A small network was trained on made-up records. Each row is its average activation on records with the value named, seen along a few directions.
Values that are neighbours, or in one group, have similar rows; names and order tell nothing.
Random noise pushes rows far along 2 fixed directions. That doesn't count. These rows show it; they differ only by the noise:
-8, -33, 14, -67, 133, -62, -118, 267, 50, -309, -338, -241, 42, 184
-97, 46, -48, 75, 311, -157, -319, 130, 221, -288, -215, -297, 97, 178
291, -284, 68, -200, -396, 162, -232, 242, 72, -42, -355, 150, 342, 80
-37, -8, 10, -56, 185, -83, -101, 273, 43, -338, -339, -281, 9, 195


Field S:
s12: -364, 428, -165, 23, 670, 40, 271, 42, 238, -23, 186, -661, -399, -128
s5: 253, 13, 47, 233, 87, -254, -693, -154, 42, -91, 292, 236, 212, 103
s19: -143, -270, 48, 23, 524, -34, 659, 123, -84, -182, -81, -229, -479, 75
s16: 167, -82, -110, 218, -150, 451, -657, -257, 180, -101, 407, -105, 529, -269
s22: -412, 290, 68, -84, -66, -311, 128, 161, -194, -484, -98, -220, -198, -19
s18: -168, 134, -336, 2, 90, -226, -268, -12, 361, -423, 11, -94, 135, -101
s15: -203, -94, 88, -14, 276, -320, -113, -243, 555, -45, 66, 257, 301, -76
s6: 109, -134, -55, 445, 139, -304, -727, -253, 566, 459, 342, 634, 454, 301
s7: -166, -177, 213, -168, 300, -265, -6, 319, 107, -145, 56, -13, -228, 178
s23: 221, 131, 39, 350, -28, 280, -689, -170, -26, 276, 245, 102, 471, -101
s17: -215, 136, -205, 626, 722, 11, -357, -385, 543, 89, 487, -593, 130, -67
s1: 14, 80, -86, 451, 439, 66, 375, 50, -317, 17, 47, -419, -302, 139
s4: 41, -272, 138, -12, 31, 126, 344, 83, -99, 266, 234, 285, -240, 309
s20: -41, 416, 6, 95, 206, 109, 532, -258, -369, -51, 135, -384, -391, 243
s10: -120, 608, -282, 31, 130, -44, 145, 23, -222, -271, -4, -440, -151, -230
s24: -242, 182, 1, 29, -138, 203, 417, -88, -165, 92, 177, -231, -100, -163
s11: 99, -451, 32, -380, -780, 350, 410, -81, -143, 472, -119, 612, -205, -187
s14: 151, 235, -266, -91, -239, 381, 73, 196, 108, -14, -154, -130, 293, -319
s8: -154, 33, 83, 129, 10, -396, -176, -244, -62, 248, -5, 354, -196, 64
s13: 291, 276, 121, -140, -333, 63, 34, -10, -561, 233, -78, -197, 13, -265
s9: -73, -200, 206, -213, -406, -228, 292, 24, -81, 123, -164, 537, 21, -114
s2: -446, 8, 26, -16, 339, -206, 204, -353, -142, 340, 47, -76, -196, 220
s21: 215, 58, 96, -100, -365, -229, 117, 37, -461, -168, -258, 211, -206, 76
s25: 24, 25, -52, -202, 141, -8, -229, 332, -2, -343, -191, -102, -143, 158
s3: 164, -366, -18, -244, -262, 148, 163, -241, 414, 309, 137, 445, 52, -299
S is arranged as a network in which each value has 4 neighbours.
- What is the length, in steps, of the shortest route from s24 to s21? => 3
Each value of S is a pair of two hidden parts, and every pair occurs once (5 first parts, 5 second parts).
- s16 and s19 share the first part; s16 and s13 share the second. Which value has the first part of s13 and the second part of s19? => s2
- s4 and s6 share the first part; s4 and s3 share the second. Which value has the first part of s3 and the second part of s6? => s15
- s1 and s5 share the first part; s1 and s24 share the second. Which value has the first part of s24 and the second part of s5? => s22
- s12 and s18 share the first part; s12 and s17 share the second. Which value has the first part of s17 and the second part of s18? => s25
